A small network was shown many inputs. Here are its activations along a few directions, one row for each input.
Each table varies a few parts of the input and shows all the possible inputs, shuffled.
A made-up example of a description, with smaller parts first: one of 8 places around a ring, together with either a single point or (one of 2 separate values, together with one of 4 places along a line) or one of 11 places around a ring.
Shared parts are said once, and a part with two or three values counts as separate values.
In the rows, zero is written as 128.

Other details of the inputs shift rows strongly along three fixed directions, in all tables alike. That doesn't count.

Rows:
x1: [139 156 151 132 115 117 125 104 128 135 111]
x2: [ 82 130 102 113 128 162 121 114 176 148 143]
x3: [ 72 107  55 131 153 144  86 141 100  79 139]
x4: [129 124 114 152 142 108  88 129  61  54 121]
x5: [141 152 151 144 118 132 131 105 125 126 109]
x6: [ 74 114 109 113 131 160 125 110 164 147 138]
x7: [136 148 154 127 138 108 130 101 122 136 116]
x8: [143 156 145 140 126 123 133 104 127 129 106]
x9: [144 147 155 143 128 131 132 102 136 116 119]
x10: [125  85 105 151 137  88 113 241  99  64 120]
x11: [130 135 104 141 156  88  99 128  60  60 121]
x12: [140 155 147 139 120 124 136 105 124 129 106]
x13: [ 96 111  92  91 132 162 129 117 145 167 144]
x14: [102 126  87  93 122 163 129 117 154 167 151]
x15: [134 141 155 132 124 115 126 100 121 136 106]
x16: [162 137 142 135 122 130 140 100 121 134 136]
x17: [157 127 149 120 125 122 130  99 113 143 129]
x18: [149  83 149 130 118 107 155 204 153 147 146]
x19: [149  86 147 124 118 107 155 207 150 148 140]
x20: [162 138 146 127 116 124 129 100 126 141 141]
x21: [141 151 156 145 121 136 130 106 127 122 117]
x22: [152 118  99 127 144 106  98 128  47  66 130]
x23: [137 142 153 134 129 114 123 101 124 136 105]
x24: [131  98 155 137 119 107 145 217 161 140 115]
x25: [133 114 152 135 105 111 144 214 163 139 120]
x26: [101 120  90 108 122 161 128 110 161 165 162]
x27: [164 143 141 123 123 132 140 104 114 135 127]
x28: [157 123 150 128 125 122 130  95 117 142 136]
x29: [ 77 115 107 114 137 159 122 111 167 148 138]
x30: [163 141 141 127 122 131 140 104 117 135 130]
x31: [138 162 148 133 129 118 143 103 122 128 117]
x32: [133 107 155 141 115 118 159 211 166 121 127]
x33: [ 68 101  59 127 149 141  93 136 102  71 143]
x34: [ 72 129 100 104 138 145 133 115 155 160 135]
x35: [154  97 140 137 115 116 164 209 156 139 146]
x36: [ 81 144  89 112 141 153 139 118 160 152 135]
x37: [138 137 162 139 130 126 117 103 127 130 116]
x38: [126 135 106 140 151  89 102 128  57  59 121]
x39: [163 143 145 119 116 125 129 102 121 142 134]
x40: [ 84 134  96 124 132 172 126 119 164 146 135]
x41: [ 71 111  46 125 153 132  92 141  97  85 129]
x42: [163 145 142 120 123 134 140 105 113 135 126]
x43: [135 137 159 137 121 123 121 101 122 134 108]
x44: [137 112 147 144 116 116 154 220 164 133 116]
x45: [102 123  88 101 122 161 128 113 158 166 157]
x46: [158 128 149 116 126 123 131 101 112 143 127]
x47: [163 139 142 132 122 131 140 101 119 135 133]
x48: [135 137 164 138 124 127 120 102 124 130 116]
Each input here is: one of 3 separate values, together with either one of 6 places along a line or (one of 2 separate values, together with one of 5 places along a line).
Changing only the choice among 3 separate values turns x5 into x25. The same change can be made to x21. Which row results?
> x4
Changing only the choice among 3 separate values turns x37 into x40. The same change can be made to x19. Which row results?
> x47
Which other rows does x6 become when the choice among 2 separate values takes its other values? List them by row number.
> x29
Which other rows does x10 become when the choice among 3 separate values takes its other values? List them by row number.
> x24, x44

Rows:
x49: [132 119 118 126 135 135 130 135 122 121 131]
x50: [126 128 117 132 134 126 127 132 125 121 130]
x51: [124 127 117 130 133 126 128 135 126 119 128]
x52: [134 138 145 127 118 129 131 125 139 137 124]
x53: [124 130 121 117 127 133 136 123 136 141 138]
x54: [138 135 143 131 122 127 129 123 142 140 128]
x55: [140 128 145 119 128 126 133 123 135 145 127]
x56: [123 121 126 122 132 143 130 120 138 140 130]
x57: [118 136 123 122 126 138 133 126 138 137 128]
x58: [143 135 137 129 119 133 138 125 134 145 122]
x59: [116 126 125 128 131 129 124 130 121 120 123]
x60: [132 116 122 126 131 135 123 133 124 122 132]
x61: [123 130 119 129 132 127 128 133 124 119 126]
x62: [125 128 120 115 129 135 135 126 136 142 137]
x63: [117 136 122 122 125 138 134 128 138 136 127]
x64: [126 127 123 122 128 143 136 124 138 138 136]
x65: [128 123 113 125 129 123 131 134 120 125 132]
x66: [132 134 146 129 124 126 134 122 142 138 120]
x67: [114 130 128 125 127 136 129 124 139 140 126]
x68: [141 135 138 135 128 119 131 133 122 122 124]
x69: [146 128 135 127 122 117 125 133 117 130 123]
x70: [113 131 127 123 127 137 129 122 138 138 125]
x71: [117 123 124 120 127 130 133 124 137 142 135]
x72: [141 130 140 136 126 118 124 133 125 123 127]
x73: [137 128 143 132 121 129 137 120 138 141 125]
x74: [140 136 138 134 127 120 132 134 121 122 123]
x75: [141 123 143 126 130 116 130 130 119 127 128]
x76: [123 131 118 130 132 129 126 131 121 121 129]
x77: [144 128 137 136 125 122 137 130 121 121 130]
x78: [122 125 123 117 124 133 129 125 137 141 140]
x79: [140 131 141 135 125 120 124 134 123 124 127]
x80: [141 135 137 135 129 119 131 133 122 123 126]
x81: [139 136 138 133 126 120 133 134 122 120 122]
x82: [127 121 117 125 126 124 123 129 121 125 133]
x83: [125 127 116 131 134 126 127 135 126 120 129]
x84: [118 132 125 122 123 137 127 124 142 136 129]
x85: [123 124 125 124 123 142 130 120 138 137 138]
x86: [136 128 143 135 129 117 128 131 125 122 120]
x87: [116 127 125 126 130 133 129 125 143 138 128]
x88: [123 116 124 130 132 131 128 127 122 121 132]
x89: [120 122 123 131 134 125 124 131 127 120 125]
x90: [123 125 121 130 129 127 121 133 126 120 129]
x91: [122 131 119 119 126 132 136 120 135 141 138]
x92: [119 124 123 132 134 127 122 130 121 123 127]
x93: [142 126 137 128 126 115 128 132 116 131 119]
x94: [122 124 123 126 125 139 130 125 136 145 124]
x95: [118 123 125 118 128 131 132 124 137 142 135]
x96: [145 124 138 136 121 122 129 131 123 123 127]
x97: [141 133 142 129 122 133 142 122 137 139 132]
x98: [123 126 121 129 129 129 120 131 124 120 129]
x99: [120 123 124 132 134 125 123 132 124 123 127]
x100: [131 119 121 119 132 127 121 133 121 125 134]
x101: [120 123 122 132 135 125 122 129 124 122 128]
x102: [118 124 124 130 133 126 124 132 124 121 125]
x103: [129 118 122 127 130 134 124 130 122 120 135]
x104: [123 130 118 129 132 129 127 131 122 120 128]
x105: [122 124 121 128 128 127 122 135 127 117 127]
x106: [122 116 123 132 130 128 130 130 123 122 132]
x107: [123 130 117 128 132 128 128 130 124 117 126]
x108: [119 121 123 132 134 125 124 134 126 121 127]
x109: [134 138 146 126 117 130 131 126 138 138 124]
x110: [141 129 140 135 125 118 125 132 127 121 126]
x111: [137 141 141 130 124 129 136 126 137 141 127]
x112: [123 126 122 129 128 129 121 134 123 121 129]
x113: [137 135 143 129 120 127 130 123 142 138 126]
x114: [120 134 121 125 128 136 133 125 141 138 129]
x115: [126 121 120 124 127 123 125 131 122 124 137]
x116: [140 130 141 133 124 119 126 133 127 119 123]
x117: [146 126 137 134 120 124 126 133 119 127 122]
x118: [142 134 137 136 130 118 131 133 123 122 126]
x119: [134 130 144 134 127 118 129 132 123 121 119]
x120: [129 120 122 120 130 126 123 133 121 125 137]
x121: [119 124 124 131 133 127 124 133 123 123 126]
x122: [125 130 115 117 125 133 133 129 133 146 129]
x123: [121 127 121 128 128 129 121 131 124 119 128]
x124: [142 134 138 131 119 131 141 122 137 140 128]
x125: [135 129 143 133 128 117 129 131 126 120 118]
x126: [140 131 141 134 124 120 125 134 123 123 126]
x127: [148 129 137 124 131 119 132 132 118 126 128]
x128: [122 131 119 127 130 129 129 133 123 118 126]
x129: [116 125 124 128 132 128 124 130 122 119 123]
x130: [121 122 123 133 135 124 123 131 126 122 127]
x131: [133 167 124 133 139 141  92  15  84 113 123]
x132: [123 117 119 126 130 121 127 133 121 126 129]
x133: [115 129 127 126 129 135 129 124 140 140 128]
x134: [135 137 144 128 119 128 131 124 141 137 125]
x135: [123 124 120 130 130 126 121 136 126 120 131]
x136: [122 125 123 126 122 140 130 120 139 137 137]
x137: [123 130 117 129 132 128 127 130 125 118 126]
x138: [118 133 126 122 122 139 126 125 139 137 129]
x139: [120 135 120 125 129 136 131 122 140 138 131]
x140: [123 124 121 130 129 127 121 136 125 121 131]
x141: [125 115 125 129 134 132 128 131 123 122 131]
x142: [117 125 124 129 133 127 125 129 124 119 123]
x143: [117 122 123 130 133 126 125 134 126 119 124]
x144: [122 129 118 128 131 128 129 136 124 118 126]
Changing only one part turns x77 into x136. The same change can be made to x65. Which row results?
> x82
Changing only one part turns x122 into x93. The same change can be made to x144. Which row results?
> x142
Changing only one part turns x60 into x49. The same change can be made to x96. Which row results?
> x124
Describe the family of inputs behind these rows.
> one of 3 separate values, together with either (one of 2 separate values, together with one of 6 places along a line) or (one of 4 places along a line, together with one of 5 places along a line)
Which other rows does x107 become when the choice among 3 separate values takes its other values? List them by row number.
> x105, x125
Which other rows does x71 become when the place on the line of 6 takes its other values? List them by row number.
> x55, x75, x93, x95, x132
Which other rows does x83 become when the choice among 3 separate values takes its other values? List them by row number.
> x87, x110
Which other rows does x69 become when the choice among 2 separate values takes its other values? List them by row number.
> x117
Which other rows does x97 become when the choice among 2 separate values takes its other values? List them by row number.
> x53

Rows:
x145: [112 145 121 125 124 139 123 112 145 140 124]
x146: [136 136 131 128 125 144 136 106 140 139 138]
x147: [133 127 136 126 123 141 124 105 139 141 139]
x148: [118  86 138 110 113 124 165 239 197 179 138]
x149: [ 97 121  91 128 138 131 111 145 115 101 128]
x150: [149 116 146 134 127 110 127 138 108 119 124]
x151: [123 136 116 116 123 142 128 112 134 148 133]
x152: [138 127 155 139 129 111 121 137 116 109 115]
x153: [118 136 139 129 125 134 123 104 143 141 121]
x154: [107 109  86 122 147 131 123 141 105 110 134]
x155: [109 114  83 118 142 129 114 143 106 111 134]
x156: [142 140 146 137 125 112 124 141 115 108 116]
x157: [120 122 124 119 124 143 125 107 136 146 134]
x158: [110 141 123 132 130 141 132 108 145 140 123]
x159: [157 128 139 135 121 116 128 140 114 114 130]
x160: [144 136 140 129 122 139 140 109 138 141 133]
x161: [154 115 148 138 125 113 125 138 112 113 129]
x162: [ 93 108  96 135 142 128 108 140 115 104 128]
x163: [134 131 143 118 127 121 131 109 133 147 132]
x164: [107 133 131 124 128 141 121 108 144 140 124]
x165: [137 142 151 136 128 123 134 124 127 119 115]
x166: [158 129 141 137 122 116 126 141 116 112 133]
x167: [112 145 121 128 124 139 124 112 144 143 125]
x168: [106 115  84 116 141 121 117 142 107 110 140]
x169: [110 141 126 126 130 144 133 109 145 138 123]
x170: [152 125 141 136 129 114 138 138 108 118 124]
x171: [138 141 147 141 128 120 134 121 129 121 115]
x172: [149 127 141 131 133 103 139 138 109 116 128]
x173: [125 135 116 117 121 144 128 110 136 145 134]
x174: [150 130 142 133 124 125 139 123 120 128 125]
Changing only one part turns x166 into x146. The same change can be made to x149. Which row results?
> x169
Describe the family of inputs behind these rows.
> one of 3 separate values, together with either one of 4 places along a line or one of 6 places along a line
Which other rows does x169 become when the place on the line of 4 takes its other values? List them by row number.
> x158, x165, x171
List by row number the other rows that have the choice among 3 separate values in common with x162.
> x147, x148, x150, x152, x153, x157, x161, x163, x164
Which other rows does x173 become when the choice among 3 separate values takes its other values? List them by row number.
> x157, x174
